These are the activations of a small neural network, seen along a few directions. Each row is one input.
Each table varies a few parts of the input and shows all the possible inputs, shuffled.
Descriptions start from the smaller parts, as in this example, which fits no table here: one of 6 places along a line, together with either a single point or one of 9 places around a ring or (one of 2 separate values, together with one of 8 places around a ring).
Shared parts are said once, and a part with two or three values counts as separate values.

Other details of the inputs vary at random and push rows far along two fixed directions, the same in every table; ignore that.

Rows:
r1: -6; -25; -39; -6; -7; -12; -2; 1; 18; 1; -12; 39; 14
r2: 10; 13; -2; -4; 4; 22; 1; 9; 29; 14; -4; 18; 12
r3: 23; 14; 4; -14; 21; 17; -5; 11; 9; 18; -12; 12; 5
r4: 17; 11; 11; 7; 10; 0; 0; -1; 11; 2; 8; -14; -15
r5: -59; -22; 15; 11; -30; -9; 23; -9; -55; -35; 9; -40; -26
r6: -6; -2; 11; 2; -5; -13; -7; -7; -30; -15; -1; -29; 5
r7: 19; 14; -3; 3; 15; 3; 2; 7; 34; 3; 5; 6; -7
r8: -22; -16; 3; 5; -8; -2; 8; 9; -16; -4; 2; -11; -7
r9: 2; 5; 16; 4; -2; 15; -1; 4; -2; 5; 5; -14; 4
r10: -1; -1; 0; -2; -13; -7; 0; -15; -12; -6; -4; -3; 10
r11: -42; -36; -23; 1; -23; -8; 19; -1; -13; -10; -6; 16; -15
r12: 8; 19; 10; -18; 25; 15; -10; 9; -2; 5; -11; -2; -4
r13: -5; -3; 17; 2; -1; 7; 4; 5; -10; 0; 3; -14; 1
r14: -52; -46; -15; 8; -26; -16; 18; 4; -20; -17; 0; -2; -17
r15: 22; -14; -42; 12; 10; -12; 1; 17; 58; 29; -2; 57; 0
r16: 28; 24; 0; -12; 16; 5; -16; 0; 21; 9; -10; 12; 27
r17: 42; 26; 20; -12; 21; 7; -22; -7; -1; 12; -6; -12; 23
r18: -7; -15; -27; 7; -25; -3; 3; -9; 17; 1; -3; 25; 20
r19: 17; 14; 3; -12; 25; 0; -20; 3; 3; -4; -9; -3; 17
r20: -7; 1; -14; 15; 4; -16; 4; 7; 23; 3; 8; 17; -14
r21: -8; -15; -19; 5; -19; 12; 12; 5; 24; 12; -2; 30; 7
r22: 39; 9; -6; -9; 27; 20; -8; 21; 41; 37; -11; 32; 23
r23: 50; 60; 54; -16; 59; 24; -25; 2; -11; 14; 12; -37; -10
r24: -23; -18; -22; 12; -27; -11; 6; -4; 15; -10; 3; 10; 20
r25: -34; -19; -19; 11; -39; -11; 11; -15; -3; -18; 4; 5; 10
r26: 24; 13; -10; -6; 16; 0; -16; 9; 37; 11; -8; 21; 34
r27: 31; 14; 7; -15; 24; 1; -25; -1; -5; 7; -11; -5; 14
r28: -12; -26; -18; 16; -27; -12; 20; -4; 8; -7; 8; 6; -24
r29: 16; 17; 33; -15; 26; 14; -12; -1; -33; 3; -7; -30; -12
r30: -14; -10; -2; 3; -10; -5; 15; -8; -16; -1; 15; 2; -25
r31: -21; -8; -3; 14; -23; -17; 13; -13; -24; -14; 9; -5; -37
r32: -13; -10; -15; 2; -7; -14; -1; 3; 2; -11; -2; 4; 15
r33: 2; 4; -10; -7; 0; -5; -5; -2; 2; -7; -7; 6; 14
r34: -5; 6; 34; 8; 7; 0; 2; -9; -39; -10; 22; -39; -27
r35: -3; 5; 1; -5; 3; 12; 5; 7; 13; 6; -5; 13; 5
r36: -5; -7; -7; 6; -20; -5; 17; -9; 0; -9; 6; 0; -27
r37: 27; 7; -15; -12; 13; 1; -12; 2; 19; 11; -13; 23; 22
r38: 12; 9; 1; -4; 19; 15; -1; 19; 31; 17; -7; 17; 16
r39: -3; -6; -35; 10; 0; -12; 8; 10; 40; 9; 1; 45; -10
r40: -14; 6; 19; 6; -10; 14; 7; -2; -12; -9; 7; -22; -3
r41: -14; 13; 29; -1; -1; 2; 6; -15; -41; -16; 19; -33; -33
r42: -9; -8; 8; 6; -14; -14; -5; -8; -16; -11; 3; -18; 12
r43: 7; -7; -13; 5; -15; -3; -5; -9; 9; 6; 0; 6; 21
r44: -21; -11; 5; 1; -19; 3; 16; -5; -18; -4; 0; -2; -8
r45: -17; -10; -13; -5; -5; -14; -1; -8; -10; -16; -8; 5; 6
r46: 32; 27; 31; -15; 33; 3; -30; -4; -25; -6; -6; -33; 10
r47: 22; -1; -16; -6; 8; -4; -12; 5; 14; 13; -9; 14; 23
r48: -2; 0; 24; 3; -1; -1; 3; -11; -37; -3; 19; -28; -30
r49: 26; 27; 30; -3; 9; 7; -20; -10; -15; 0; 2; -36; 18
r50: -7; -30; -49; 22; -5; -23; 10; 20; 55; 17; 4; 55; -3
r51: -15; 5; 6; 7; -15; -5; 16; -14; -12; -19; 10; -19; -30
r52: -54; -24; -5; 7; -33; -8; 25; -4; -33; -23; 3; -11; -19
r53: 16; -1; -3; 0; -1; 17; -2; 9; 27; 24; -4; 17; 12
r54: 13; 36; 47; -18; 37; 17; -17; 1; -35; -5; -4; -45; -11
r55: -5; -8; 5; -1; -1; 6; 6; 6; -17; 3; -3; -8; -6
Each input here is: one of 5 places around a ring, together with either one of 3 separate values or (one of 2 separate values, together with one of 4 places along a line).
The inputs of r23 and r30 match in every part but the place on the ring of 5. If r40 is changed in the same way as r23 into r30, which row does it become?
> r21
The inputs of r17 and r16 match in every part but the place on the ring of 5. If r48 is changed in the same way as r17 into r16, which row does it become?
> r41
Which other rows does r41 become when the choice among 3 separate values takes its other values? List them by row number.
> r39, r51
A walk changes only the place on the ring of 5. It starts at r46 and steps to r19. List the rest of the walk in order.
> r45, r1, r27

Rows:
r56: 6; -12; -24; -3; -4; 5; 2; 12; 29; 19; -7; 39; 22
r57: 8; 3; 4; -4; -6; 2; -5; -7; -6; 3; -3; 2; 9
r58: 16; 15; 31; -16; 23; 15; -11; 1; -30; 6; -7; -30; 2
r59: -6; -7; -27; -3; 10; -7; 8; 13; 27; 3; -1; 39; -10
r60: -32; -16; 4; 6; -13; 0; 12; 5; -16; -16; 0; -12; 2
r61: -4; -9; -29; 2; -2; -7; -2; 6; 34; 2; -2; 27; 20
r62: -36; -11; 10; 10; -19; -6; 7; -9; -30; -25; 2; -26; -4
r63: -6; 8; -3; -1; 9; 3; 4; 6; 16; -1; -3; 12; -13
r64: -28; -16; -19; 17; -30; -22; 8; -13; -4; -22; -1; -3; 3
r65: 28; 15; 15; -15; 25; 8; -17; 5; -6; 15; -10; -5; 11
r66: 15; 27; 22; -2; -3; 4; -9; -23; -19; -11; 1; -34; 6
r67: 19; 9; 4; -10; 14; 0; -15; -5; -7; 5; -3; -4; 8
r68: -29; -13; -4; 1; -12; -6; 15; -8; -26; -12; 2; -1; -34
r69: -17; -9; 23; -2; -14; 11; 10; -8; -40; -8; -5; -30; -4
r70: -17; -35; -52; 12; -23; -30; 9; 5; 31; -8; -3; 43; 14
r71: 5; -13; -28; 0; 7; -13; -5; 13; 28; 4; -4; 31; 18
r72: 3; 4; -6; -2; -1; 10; -3; 7; 18; 10; -2; 12; 20
r73: 12; 14; 20; -16; 30; 12; -13; 10; -13; 4; -6; -21; 7
r74: 9; 6; 7; -9; 8; 20; -3; 14; 17; 14; -9; 4; 20
r75: 10; 13; 3; -5; 0; 6; -9; -6; 8; 2; 2; -5; 16
r76: -41; -2; 19; 2; -29; 0; 21; -20; -58; -25; 9; -31; -44
r77: 29; 21; 6; -10; 4; 4; -14; -14; -4; 5; -3; -9; 12
r78: -14; -18; -3; 16; -7; -14; 9; 4; -1; -7; 17; -5; -26
r79: -33; -39; -13; 24; -33; -19; 19; -3; -13; -9; 16; -2; -35
r80: -5; -15; -18; 21; -4; -9; 13; 13; 34; 8; 11; 21; -8
r81: 44; 35; 26; -16; 26; 2; -25; -17; -20; 2; -7; -30; 5
r82: -14; -3; 15; 1; 1; -8; -5; -2; -29; -15; -1; -22; -3
r83: 50; 34; 18; -2; 32; 18; -13; 12; 43; 32; 7; 8; 3
r84: -5; 0; -19; 0; -4; 8; 12; 9; 34; 9; -3; 36; -6
r85: 32; 15; 17; 2; 16; 13; 0; -2; 5; 18; 12; -5; -13
The inputs of r84 and r76 match in every part but one. If r72 is changed in the same way as r84 into r76, which row does it become?
> r56
What do these inputs look like to the network?
> one of 5 places around a ring, together with either one of 2 separate values or one of 4 places along a line
Which other rows does r85 become when the place on the ring of 5 takes its other values? List them by row number.
> r78, r79, r80, r83
Which other rows does r66 become when the place on the line of 4 takes its other values? List them by row number.
> r72, r74, r75
